These are the activations of a small neural network, seen along a few directions. Each row is one input.
In each table, some parts of the input vary, and every possible input appears once, in random order.
A made-up example of a description, with smaller parts first: one of 3 separate values, together with either a single point or one of 9 places around a ring or (one of 6 places along a line, together with one of 8 places around a ring).
Shared parts are said once, and a part with two or three values counts as separate values.

Other details of the inputs vary at random and push rows far along three fixed directions, the same in every table; ignore that.

Rows:
row 1: [ 20  -3 -40  32 -28 -48  30 -20 -42 -64  59]
row 2: [ 27   9  -1  40 -26 -58  48 -47 -85 -18  76]
row 3: [-14 -29  -4  15 -45  44 -26  33  32 -17 -39]
row 4: [ -5 -48  19  29 -54  91 -34  62  36  -5 -47]
row 5: [ 27  -8   7  28 -35  38  51  16 -33   2  39]
row 6: [-10 -14  21  10 -20  28   9  11  55   8 -39]
row 7: [-52 -16 -42 -36   5 -48   5 -18  89  12 -97]
row 8: [-18 -24  23  12 -19  26 -11  21  55  26 -47]
row 9: [   4   20   52  -60   66   34 -107   10   36   19   -4]
row 10: [ -8   4 -37  -9   2 -23  25 -18  25   2 -40]
row 11: [ 18  28 -21  38 -22 -48  52 -31 -47 -12  35]
row 12: [ 27 -58  26  51 -41  91 -21  76  12 -14  -1]
row 13: [  3  44  -8 -72  86 -52 -62 -53 -27 -12  31]
row 14: [ 24  50  46 -10  67  24 -67  -2 -52   3  59]
row 15: [ 32 -55  16  60 -51  71   2  57  -8 -24  21]
row 16: [ 19  10   6  55 -21 -30  40 -32 -79  -6  72]
row 17: [ 35 -40  23  45 -34  91  38  26 -14  14   3]
row 18: [-22  14 -23  20 -17 -61  38 -20  14  -4 -28]
row 19: [  7  15  35 -48  78  50 -84  -3   1  15  17]
row 20: [ 26   2 -22  23 -15  -6  56 -33 -40 -14  31]
row 21: [  -5   47   -4  -57   55    3 -107  -16   -7  -39   28]
row 22: [ 16  20 -10  24 -18 -22  39 -27 -22 -11  27]
row 23: [-23  -7 -53 -13 -11 -97  46 -48   6 -11 -36]
row 24: [ 19  34  49 -19  60  32 -73 -11 -34   7  63]
row 25: [ 17 -48  61  43 -40  98   2  35  23  25   2]
row 26: [  5   0 -49  30 -20 -62  16  -6 -27 -50  27]
row 27: [ -32  -59    8    6  -20   54   -6   46   87   42 -107]
row 28: [ 23  11 -18  47  -5 -32  63 -39 -97 -19  62]
row 29: [-34 -20 -51 -26 -17 -42 -17  14 103 -38 -74]
row 30: [  0   5  12  17 -11  -1  20 -11   6  -5   2]
row 31: [-26  52  -1 -71  83 -33 -82  -1   7  16   6]
row 32: [ 45 -40  30  44 -28  47  39  -7 -77  -2  61]
row 33: [   9   44   39  -55   74   52 -102   16   43   20   -8]
row 34: [ 44 -38  28  52 -26  41  36   2 -85   5  54]
row 35: [ -3 -42  36  16 -34  87  15  62  43  27 -35]
row 36: [  5 -32  26  33 -37  18  10  21   6  21 -17]
row 37: [-53  -9 -49 -29 -30 -31 -28   4  91 -26 -93]
row 38: [ 37  32  48 -15  55  83 -67  46 -50  27  58]
row 39: [-17  -5 -18  -1 -21 -33  38 -11   2   2   6]
row 40: [  3   0 -29  40 -45 -18  13 -12 -55 -42  33]
row 41: [  6  67  -4 -55  74 -55 -40 -50 -64 -18  94]
row 42: [ 17  23 -29  10 -23 -38  67 -29 -45 -19  54]
row 43: [ 18 -56  32  51 -35  79  29  25 -18  22   3]
row 44: [ 20 -34  21  17 -43  26  42  11 -25   3  36]
row 45: [-13  56  -8 -73 101 -30 -71 -34   3  -8   0]
row 46: [-25  -9 -19 -26 -13 -48  16   6  29   9 -38]
row 47: [-22  68  -3 -81  93 -37 -76  -7   8   2   7]
row 48: [  0 -16  24  18 -15  50  12  46   0  20  -6]
row 49: [-41  -4 -51 -24   0 -75  34 -45  46  -7 -56]
row 50: [-31  -7 -35 -21  -1 -37  32 -24  60  -6 -68]
row 51: [  7   4 -22   3 -26 -67  61 -37 -55 -20  55]
row 52: [-18   4 -42   2 -35 -37   3 -24   1 -48  -4]
row 53: [ -3 -34  44  26 -28  78  -4  45  58  26 -49]
row 54: [ 33 -64  49  47 -30  96   7  44 -31  30   3]
row 55: [ -18    8  -35   -2  -24 -100   40  -50    8  -13  -11]
row 56: [-27  -9 -15 -34  -7 -40   4   8  40  12 -42]
row 57: [ 14   3  -3  31 -23 -23  54 -19 -76  -7  76]
row 58: [ 12  43  32 -33  66  26 -57  18 -40   7  47]
row 59: [-14  10 -16  20 -16 -60  30 -32  -8  -3   3]
row 60: [  5 -19  24  14 -24  51  29  30   2   7   7]
row 61: [ -6   9 -12  11 -18 -16  18  -1  34   9 -35]
row 62: [  0   1  -6  30 -28  -1  25  11  20  14 -29]
row 63: [ 32  28  47 -25  52  85 -67  45 -28  25  45]
row 64: [ 12 -43  19  31 -23  91   8  53  31  36 -55]
row 65: [ 21  12   1  33 -23   1  32 -12 -22  -1  26]
row 66: [-50   1 -30 -47  -5 -39  17   5  98   3 -83]
row 67: [ -3  19 -34   3 -18 -41  49  -4 -12  -2   1]
row 68: [-22 -16 -24   1  -4 -30  23 -15  18   8 -41]
row 69: [  2  34   3 -67  86 -26 -78 -30 -18   3  16]
row 70: [ 33  15  -7  30 -24   1  57  -9 -72  -8  74]
row 71: [ -1  25  26 -52  85  43 -84   8  15  15 -13]
row 72: [   5    6   56  -44   82  100 -105   45   30   33  -29]
row 73: [-25   8 -59 -15  -3 -63  38 -27  42  -1 -66]
row 74: [-60  -4 -37 -41  -6 -59   9   8  88  17 -89]
row 75: [-13  10 -41 -12   9 -36  20 -14  24   4 -51]
row 76: [ 17  46  43 -16  64  24 -68  -2 -33   5  46]
row 77: [-19  -6  -4 -17 -11 -42   1 -17  45   2 -38]
row 78: [-17   4 -31 -13 -14 -75  33 -14 -11   0  -4]
row 79: [  9 -37  32   1 -26  50   3  39   7  22   0]
row 80: [ -1  -7  -4  13   5   6  20  -2 -10   3 -17]
row 81: [  1  66  -5 -55  75 -56 -42 -45 -61 -15  85]
row 82: [-18  12 -18   6 -10 -61  23 -39   8  -5   0]
row 83: [-22 -31   7   4 -33 -10   4  19  64  21 -73]
row 84: [ 40 -35   4  59 -42  41  12  27 -44 -40  61]
Description of these inputs: one of 6 places along a line, together with either one of 2 separate values or (one of 3 separate values, together with one of 4 places along a line).
The inputs of row 79 and row 56 match in every part but the place on the line of 6. If row 53 is changed in the same way as row 79 into row 56, which row does it become?
Answer: row 76
The inputs of row 9 and row 36 match in every part but the place on the line of 6. If row 33 is changed in the same way as row 9 into row 36, which row does it become?
Answer: row 62
Change only the place on the line of 6 in row 80. List by row number the other rows that result.
Answer: row 28, row 45, row 50, row 71, row 72
Change only the place on the line of 4 in row 39. List by row number the other rows that result.
Answer: row 35, row 70, row 79
Change only the choice among 3 separate values in row 81. List by row number the other rows that result.
Answer: row 24, row 49
Change only the choice among 3 separate values in row 66. List by row number the other rows that result.
Answer: row 6, row 50
Change only the choice among 2 separate values in row 84. List by row number the other rows that result.
Answer: row 37

Rows:
row 85: [-12   0  43 -20  28  28 -33   0  43  39 -37]
row 86: [ 43 -16  12  68 -57  15  65  11 -79 -25  87]
row 87: [-27 -24   8 -32  -4  48  10  47  79  49 -84]
row 88: [ 15  25  20 -10  32   3 -56   0 -33  -8  50]
row 89: [-37  19 -12 -45  23 -51 -53 -17  53  -9 -39]
row 90: [-26 -43 -15  26 -76 -39  51  -2  57 -11 -46]
row 91: [ 30 -55 -12  78 -97  60  99  25 -29 -10   7]
row 92: [  0  -5  39  -2  15  41 -64   9  -6   1  11]
row 93: [-23 -20  -2 -23 -24  40 -14  61  94  10 -67]
row 94: [ 21  22  16 -17  61   0 -60 -38 -57 -21  61]
row 95: [-13  55   2 -52  76 -48 -44 -34  13  22  -5]
row 96: [-14  30  -9 -30  39 -11 -52   7   8  -9  -8]
row 97: [ 24 -28  12  73 -62  21 109   2 -37  16  18]
row 98: [ -16   33  -87  -18    9 -108   54  -61  -18  -46    6]
row 99: [ -6 -19  35 -18  19  39 -21  25  30  49 -33]
row 100: [ 23  28  20 -18  51  -2 -66 -36 -59 -17  57]
row 101: [-30 -46  -6  17 -56 -33  75 -17  40  27 -61]
row 102: [ 20  31 -29  30 -16 -26  44 -25 -91 -37  85]
row 103: [ 25  37  16  -7  37  11 -43   5 -59 -16  71]
row 104: [  5 -38  23   7  -9  70 -39  40  45  19 -50]
row 105: [ -27   17  -55  -10  -22 -122   34  -41   21  -30   -9]
row 106: [ 10  25  14  -6  36   8 -57  -3 -39  -8  45]
row 107: [ -8  14  -1 -29  12  28 -37  33  31  -1 -13]
row 108: [ 36 -52  42  42 -15 116  -7  53 -12   8   5]
row 109: [ -22   33  -80  -17    1 -124   38  -58   -2  -38  -23]
row 110: [ 38  -9  55  19  15  71   7  24 -67  32  55]
row 111: [-26  24  -8 -45  30   0  -3   9  67  32 -61]
row 112: [ -5 -39 -38  40 -46 -32  62 -20   9 -18 -25]
What do these inputs look like to the network?
Answer: one of 4 places along a line, together with either one of 2 separate values or one of 5 places along a line
The inputs of row 89 and row 88 match in every part but the place on the line of 4. If row 90 is changed in the same way as row 89 into row 88, which row does it become?
Answer: row 105
Change only the place on the line of 4 in row 99. List by row number the other rows that result.
Answer: row 87, row 101, row 110
Change only the choice among 2 separate values in row 85. List by row number the other rows that result.
Answer: row 101

Rows:
row 113: [-43  25 -30 -56  23 -42 -15  -4  70   9 -74]
row 114: [-18 -33  -9   1 -35  34  33  31  56  20 -71]
row 115: [  5 -22 -30  50 -56 -24  98 -17 -20 -10   1]
row 116: [ -11   37  -70  -22   10 -104  -25  -32   -6  -65   -2]
row 117: [-32  33 -26 -37  22 -68   1 -18  48  -1 -35]
row 118: [ 42 -23  60  39 -16  57  -1  14 -65  13  77]
row 119: [  3   6  -3 -25  42 -15 -26 -23  -9   0   1]
row 120: [ -2 -11 -12  38 -38 -27  51 -27 -21  -4   1]
row 121: [ -6  23  38 -47  65  55 -84  31  45  26 -29]
row 122: [-21 -82   6  30 -70  44  47  28  78  25 -97]
row 123: [ 30   9  14  37 -21   0  44  -2 -64  -2  77]
row 124: [-49  14 -19 -61  17 -29 -26  19 101  20 -92]
row 125: [ 41 -30  33  39 -33 104 -43  44 -14 -23  43]
row 126: [ -6  39 -37 -12  24 -62 -39 -25 -55 -67  72]
row 127: [ -9  14  42 -45  52  41 -95  35  44  36 -22]
row 128: [ 24  35   5 -17  68   1 -45 -25 -62  -2  55]
row 129: [ -3 -37 -33  32 -59   2  90   8  11   2 -32]
row 130: [ 31 -30  50  37  -6 102 -16  29 -33  24  23]
row 131: [ -22   37  -53  -22  -12 -106   53  -35   -7  -11    9]
row 132: [ 10  27  34 -15  45  16 -57  -2 -23  10  34]
row 133: [  6 -27 -11  56 -69 -54  94 -40 -39 -17  29]
row 134: [ 14 -41  24  23 -13  89  12  51  28  25 -31]
row 135: [ 17  37  24 -23  61 -16 -52 -40 -62  -8  62]
What do these inputs look like to the network?
Answer: either one of 3 separate values or (one of 4 places along a line, together with one of 5 places along a line)
Which of the alternatives is row 123?
Answer: one of 4 places along a line, together with one of 5 places along a line
A walk changes only the place on the line of 4. It starts at row 131 and steps to row 123. List the rest of the walk in order.
Answer: row 127, row 118
